Each row below is a small network's average activation on inputs in which a field has the value named, seen along a few directions.
Values that are neighbours, or in one group, have similar rows; names and order tell nothing.
In the rows, zero is written as 500.
Random noise pushes rows far along 4 fixed directions. That doesn't count. These rows show it; they differ only by the noise:
[512 373 561 662 300 502 508 727 617 623 524 654 538 693 400 282 590 616
 594 767]
[558 641 509 592 646 523 397 498 509 512 482 438 422 446 538 525 416 544
 629 433]
[312 550 482 121 941 155 689 439 412 384 635 536 241 473 548 479 508 643
 354 390]
[473 513 517 503 582 442 527 574 550 539 582 548 396 593 467 374 516 633
 527 570]
[386 426 539 579 324 670 550 515 573 581 576 587 417 665 382 409 544 655
 504 475]
[432 437 554 514 449 452 515 564 479 504 418 595 509 489 487 530 521 518
 570 496]


H, 9 values:
h3: [511 500 555 591 311 794 552 424 625 678 543 496 510 649 308 456 413 590
 455 467]
h6: [412 404 440 418 496 316 735 494 566 347 535 610 579 652 458 392 373 404
 384 614]
h5: [673 683 381 623 748 540 263 501 485 504 592 349 477 412 621 394 548 583
 443 555]
h1: [511 497 388 530 511 728 476 468 511 660 824 491 422 574 549 354 609 771
 331 484]
h7: [545 569 393 418 644 313 617 473 684 367 694 549 205 633 455 319 473 420
 401 739]
h2: [581 574 494 440 581 488 468 561 580 448 593 447 437 685 471 315 473 575
 517 584]
h4: [571 349 467 355 499 355 571 661 445 495 575 484 643 464 521 465 711 415
 447 681]
h9: [481 509 467 523 326 670 462 343 477 590 545 355 589 432 521 606 609 433
 481 344]
h8: [499 464 599 507 371 569 562 495 544 611 541 432 481 708 370 343 460 595
 380 626]
H is arranged as 3 separate groups.
Which other values are in the same group as h4? Give them in the order they are listed.
> h5, h1, h9
Which other values are in the same group as h3? Give them in the order they are listed.
> h2, h8

E, 9 values:
e7: [570 666 471 652 537 702 398 327 566 512 591 403 451 481 538 553 310 518
 574 362]
e9: [502 370 553 612 285 626 428 519 480 632 407 470 711 498 414 532 640 500
 570 537]
e6: [490 460 512 365 538 482 591 549 481 578 602 508 500 485 496 460 594 601
 452 523]
e2: [524 701 506 464 785 466 484 385 519 494 531 433 274 532 425 458 326 597
 457 472]
e8: [425 612 468 366 613 509 566 398 579 402 549 548 232 616 431 450 427 570
 488 369]
e4: [459 612 479 414 655 634 491 409 431 540 624 336 396 500 546 510 509 626
 434 269]
e1: [425 292 470 364 417 127 630 622 456 364 434 734 523 416 598 565 580 348
 406 679]
e5: [611 626 455 646 600 586 306 547 492 493 513 337 514 500 566 449 521 503
 543 466]
e3: [506 683 402 548 641 779 567 291 630 513 830 303 295 637 449 373 371 631
 376 374]
E is arranged as 3 separate groups.
Which other values are in the same group as e7? Give them in the order they are listed.
> e1, e3
Which other values are in the same group as e4? Give them in the order they are listed.
> e9, e6, e5
